Each row below holds a small network's activations on one input, seen along a few directions.
In each table, some parts of the input vary, and every possible input appears once, in random order.
A made-up example of a description, with smaller parts first: values(3) and (point or line(11) or (ring(5) and line(6))).
Shared parts are said once, and a part with two or three values counts as separate values.

Other details of the inputs vary at random and push rows far along two fixed directions, the same in every table; ignore that.
These rows show it; all are for the same input, with only those details redrawn:
[ -5  22 -27 -13  15 -11  -4  24  17   1  40  18 -10 -18 -31]
[ 3 -3 14  9 24  9  1  6  4  5 10  9  4  0  2]
[ 14 -28  51  30  24  31  21 -10   0  21   9   5   5  12   6]
[ 13   2   2  24  17   0  27   4  18  35  53  12 -17 -27 -28]
[ 1  1 13 -1 24  8 -4  8  7  1 12  6  4 -1 -1]
[ 15  -1  13  26  15   8  28   4  13  32  44  10 -10 -13 -24]
[ 16 -28  54  35  25  35  29 -14   1  22   9   7   1  14   5]
[-17 -22  46 -36  40  28 -60   7 -19 -54 -69   1  46  42  62]

Table:
row 1: [ 36 -25  25  26   5  34  47   3 -11  14   9 -32 -14   5   3]
row 2: [ -1  25 -26  -4  13 -15   1  26  17   9  44  17 -11 -25 -29]
row 3: [ 34 -24  13  29   4  30  41   5   6  -3  17 -17  -6   6   5]
row 4: [ -4  10   1  10  -8  -9  36 -11  -8  53   8  11 -31 -18 -36]
row 5: [  7  -2  10  33  -6  14 -14  -8  15  -6  11  -3  14  19   1]
row 6: [  1 -25  71  -1  28  37 -41 -21  -8 -43 -67   5  39  42  59]
row 7: [-26  21 -31 -21 -29 -37 -42  -6   0 -26 -22   5  18  12  12]
row 8: [  7  44 -76 -42 -12 -24 -40  43  27 -67  10   2   2 -20  -2]
row 9: [-21  37 -62  -4 -41 -45   2  -6   9  26  31   1 -27 -21 -44]
row 10: [  9 -21  26  43 -20  -5  19 -44  11  22  16  -7  19  16   4]
row 11: [-15  12   3 -21 -20 -17 -13 -18   0  -2 -17  24  15  -9   4]
row 12: [-24   9 -21 -21  21  -6 -60  23  -1 -53 -25 -15  29  25  24]
row 13: [ -6  22 -45   8   6 -24  -6  21   3  15  43 -14 -20 -17 -36]
row 14: [-21  42 -91 -64 -14 -33 -30  61  -5 -37  -3 -12 -17 -36 -12]
row 15: [-39  35 -30 -68 -15 -28 -54   7 -13 -24 -50  19  12  -2  12]
row 16: [ 34 -34  20  33 -31   9  55 -30  14   8  15  -7   5   0   3]
row 17: [  4  30 -74 -23 -31 -35  25  20   0  15  27  -7 -48 -45 -38]
row 18: [ -9  -3 -16  26   1  -7  13   0 -12  28  14 -13 -26  -5 -21]
row 19: [-13  -7  29 -25  -1 -10 -28 -24  -3 -31 -35  16  41  13  26]
row 20: [ 28 -24   5  24 -37   8  48 -31   5  11  -5  -3  -5  -4   7]
row 21: [  0 -31  47  25  18  28  33 -18 -21  41 -17   1 -18   2   2]
row 22: [  1  -9   3 -38 -30   7 -15 -12 -21 -27 -62 -20   9  15  41]
row 23: [-17 -12  34 -29  30  19 -36  16 -22 -22 -42  -4  18  20  25]
row 24: [ -5 -15  18  31 -17   3  21 -24 -24  38  -9 -11 -22  17  -2]
Q: Describe the family of inputs behind these rows.
A: values(3) and ring(8)
Q: The inputs of row 11 and row 20 match in every part but the values(3) part. If row 4 is changed in the same way as row 11 into row 20, which row does it become?
A: row 17
Q: Start at row 12 and move only the ring(8) part, one step at a time. The first step leads to row 5. Which rows follow, in order?
A: row 10, row 7, row 9, row 24, row 18, row 13
Q: Change only the values(3) part in row 19. List by row number the other rows that result.
A: row 10, row 16

Table:
row 25: [  7  -4   1  15 -24  -7  40 -21  -3  37  16   6 -21 -16 -16]
row 26: [-23  30 -35 -60  11 -23 -65  31   9 -59 -20  18  30  -5  15]
row 27: [  0  19 -38   9 -35 -35  33 -13   8  40  39   4 -31 -32 -43]
row 28: [  8 -24  29  31 -23   7  43 -39 -14  43  -6  -6 -16   4  -3]
row 29: [ 17   0 -17   9 -30  -4  29  -8  -2  16   9 -10 -23 -12  -9]
row 30: [  3 -40  80   8  29  45 -10 -20 -20 -10 -55  -4  29  43  51]
row 31: [  9 -31  36  -7 -13  25  -8 -23 -22 -28 -65 -21  18  36  54]
row 32: [ -6   1 -11  -2 -27 -18   8 -20  -2  11  -7   0  -3  -3  -4]
row 33: [ -6  25 -28  -9   4 -16 -21  18  20 -11  24  15   3 -15 -18]
row 34: [  5  -7  -6 -17 -22   0 -13  -7  -7 -30 -39 -13  12  15  30]
row 35: [-20  44 -69 -14 -30 -52   6  14   7  32  41  10 -36 -44 -58]
row 36: [  2  35 -61  -2  -3 -31   1  30  27   5  62  10 -21 -35 -45]
row 37: [-21  10   1 -40  22   2 -56  22  -8 -41 -38   3  23  14  26]
row 38: [ 11   0 -19  -1 -43 -10  19 -15  -2   1 -13 -15  -6  -3   0]
row 39: [ -6  22 -26 -11   8 -15 -20  21  15 -14  21   5   0 -10 -13]
row 40: [-16  25 -40 -13 -24 -37 -10  -2   6  11  15   6  -8 -17 -26]
row 41: [10 -7 20 25 11 12 13 -6 10 16 20  6 -1  0 -9]
row 42: [-27  34 -36 -57  20 -22 -72  38   4 -56 -24   5  19   1  13]
row 43: [-29  32 -33 -65  18 -21 -66  37   0 -52 -25  11  19  -5  11]
row 44: [ 6  0  2  9 11  6  4  6  6 -4 17 -3  1  0 -3]
row 45: [-15   6 -15 -32 -20 -18 -28  -7  -3 -29 -36   7  21   7  26]
row 46: [-10  42 -56 -16   7 -27 -10  36  17   8  39  13 -24 -33 -41]
row 47: [  1   8  -7   8  12   4   7  13   3  14  18   2 -15  -7 -16]
row 48: [-22   5  -9 -24 -16 -18 -39 -12  -7 -23 -36   1  22  17  20]
row 49: [ 35 -34  30  51 -44  19  68 -47   0  37  -3 -17 -11  10   4]
row 50: [ 16 -38  70  35  21  43  34 -23 -11  30 -13   3  -1  19  14]
row 51: [  7 -29  54  12  21  35  17 -12 -13  11 -22   5   6  16  20]
row 52: [ 28 -33  40  48  12  31  55 -14  -2  41  28 -12 -14   3  -9]
row 53: [-16   7   7 -35  20   1 -52  13  -3 -45 -37   7  32  17  27]
row 54: [ 5  3  0 14  6  1 -3  5 14 -4 19  5  4  0 -5]
row 55: [-17  -5  13 -11 -10  -6 -19 -19 -16  -3 -35  -5  11  16  16]
row 56: [ -1  -4   3  -6  13   4 -17  11   1 -25  -7  -6  15   9  14]
row 57: [  6  13 -41   3 -46 -14  36  -6  -4  24  12 -11 -35 -28 -27]
row 58: [-29  14 -15 -35 -12 -22 -39   0 -16 -16 -37  -3   9   5  10]
row 59: [  4 -38  54  10  26  41  -2  -6 -22  -9 -43 -16  14  34  40]
row 60: [ 1 -6 -6 -2 17 10  8 16 -5  4  7 -4 -8 -4 -5]
row 61: [ -5  20 -32 -15   9 -13 -17  27   6 -10  18   0  -8 -11 -11]
row 62: [-17  -4  -3 -15 -18  -9  -8 -13 -21   1 -38  -4  -5   6  11]
row 63: [  1  22 -39  -1 -30 -33  30  -5  11  30  38  12 -26 -35 -36]
row 64: [ 10 -13  16  18  12  15  19   1   0  14  15  -9  -6   3  -3]
row 65: [ 3  0 -2  4 14  8  4 11 -1  1 12 -5 -6 -1 -3]
row 66: [-25  13  -5 -40  22   2 -54  26 -10 -37 -39   5  17  12  23]
row 67: [ 20 -27  37  38  13  26  35 -13   0  23  17 -11  -5   9   0]
row 68: [ 17 -22  49  35  15  26  29 -20   2  27  10   3  -1  10   0]
row 69: [ 21 -34  44  38  12  29  24 -15  -1   2   3  -8  11  17  15]
row 70: [-18   6  -4   1 -10 -12  -1  -9 -14  20  -9   4  -8  -2  -9]
row 71: [ 6 -4 -3  3 14  5  8 11  2 -2 16 -5 -3 -4 -6]
row 72: [ -1  18 -37   5 -30 -28  39  -4   4  42  37  14 -37 -38 -41]
row 73: [  7  17 -15  18   4  -7  31  11  15  40  48  16 -29 -29 -44]
row 74: [  1  16 -39  12 -39 -34  28 -16  15  31  35   8 -19 -24 -34]
row 75: [ 21 -44  65  48  21  51  40 -21 -16  29 -10 -13  -6  24  18]
row 76: [ 1  5  4  4 16  4 -3  9  6  5 10  2 -5 -2 -6]
row 77: [ 2  4  1  5 14  5 -1 10  4  5 12 -1 -6 -1 -6]
row 78: [  6  -4  -3   7   9   3   3   9   9 -11  17  -1   6  -2  -2]
row 79: [-15  14  -8 -42  17  -7 -33  22  -2 -29 -16  10  14  -3  11]
row 80: [ 7 -4 -3  4 12  2  7 11  6 -6 19 -4  2 -5 -7]
row 81: [  5   2  10   2  12   2   6   2   7   8  16  10  -1  -8 -11]
row 82: [-12  23 -24 -21  12 -13 -43  22  13 -35  -2   9  16  -3   4]
row 83: [ -8  30 -33 -23   5 -21 -27  22  19 -21  20  20   8 -19 -17]
row 84: [ 6  1  5 12 12  5  5  4  8  7 19 -1 -5 -1 -8]
row 85: [-16  -9  21  -3  -6   0 -22 -23 -13  -6 -34  -1  19  24  25]
row 86: [ -2  -2  17  -2  19  10 -23   4   3 -21 -13   1  16  13  16]
row 87: [ -2  -2  18  -3  13   8 -22  -1   4 -20 -12  10  22  11  15]
row 88: [ 13  17 -46   9 -50 -21  45  -7   3  32  31 -11 -37 -33 -38]
row 89: [ -2  -4   3 -16  18   5 -18  15  -6 -25 -11  -9  13   8  13]
row 90: [  1  22 -46  -6   5 -18  13  30  12  11  50   2 -20 -31 -38]
row 91: [ 8 -3 -1  6 11  2  5 10  5 -7 17 -4  3 -3 -6]
row 92: [ 3 -7  0  1 16 11  8 15 -6  5  5 -6 -6 -1 -4]
row 93: [ 16 -13  16  33   6  13  15  -5  11   7  20   1   1   6   0]
row 94: [ 20 -40  54  40 -18  23  50 -49  -8  35 -12  -2   0  15  16]
row 95: [ 13 -12  18  24  13  18  21  -3   1  13  18  -7  -7   3  -3]
row 96: [ 10  11  -6   6   4  -6  25   5  16  22  44  13 -13 -24 -30]
row 97: [ 16 -23  47  29  15  25  23 -20   4  17   8   6   7   9   2]
row 98: [  6  -6 -10 -12 -27  -2 -10  -8  -1 -29 -34  -9  13  14  28]
row 99: [ 15 -11  14  32   7  14  20  -4  10   7  24  -1   0   3  -4]
row 100: [-29  14 -11 -29  -5 -19 -43  -3 -14 -20 -34   1  17  12  17]
row 101: [ 29 -46  64  61  10  41  44 -29   1  23   9  -9   6  23  14]
row 102: [-18  10 -18 -36  18   0 -46  30 -10 -37 -31  -3   9   9  23]
row 103: [ 0  4  6  4 13  4 -4  6  7  3 13  5  0 -2 -8]
row 104: [ 14  18 -46   9 -37 -18  42   3   4  31  36  -4 -43 -35 -38]
row 105: [-26   7  -6 -22  -9 -14 -43 -11  -8 -25 -34   5  26  21  25]
row 106: [-11   6   4 -37  18  -1 -40  13  -1 -41 -27  10  28   8  22]
row 107: [ -9 -47  83  16   8  37 -10 -44 -37   1 -76 -13  29  52  58]
row 108: [-13   8 -10 -35  19  -1 -51  23  -4 -46 -29  -4  19  15  27]
row 109: [ 13  -1 -14   7 -43  -6  32 -19  -4  14  -4 -16 -16  -8  -7]
Q: The inputs of row 83 and row 97 match in every part but one. If row 82 is changed in the same way as row 83 into row 97, which row does it become?
A: row 86
Q: The inputs of row 26 and row 79 match in every part but one. If row 69 is changed in the same way as row 26 into row 79, which row does it become?
A: row 52
Q: Describe the family of inputs behind these rows.
A: line(5) and (values(2) or line(4) or line(11))
Q: Change only the values(2) part in row 34. List by row number the other rows that result.
A: row 38
Q: Change only the values(2) part in row 57. List by row number the other rows that result.
A: row 104
Q: Start at row 70 and move only the line(5) part, one step at a time. The first step leads to row 107. Which rows follow, in order?
A: row 100, row 85, row 105
Q: Change only the line(4) part in row 27. List by row number the other rows that result.
A: row 55, row 63, row 100
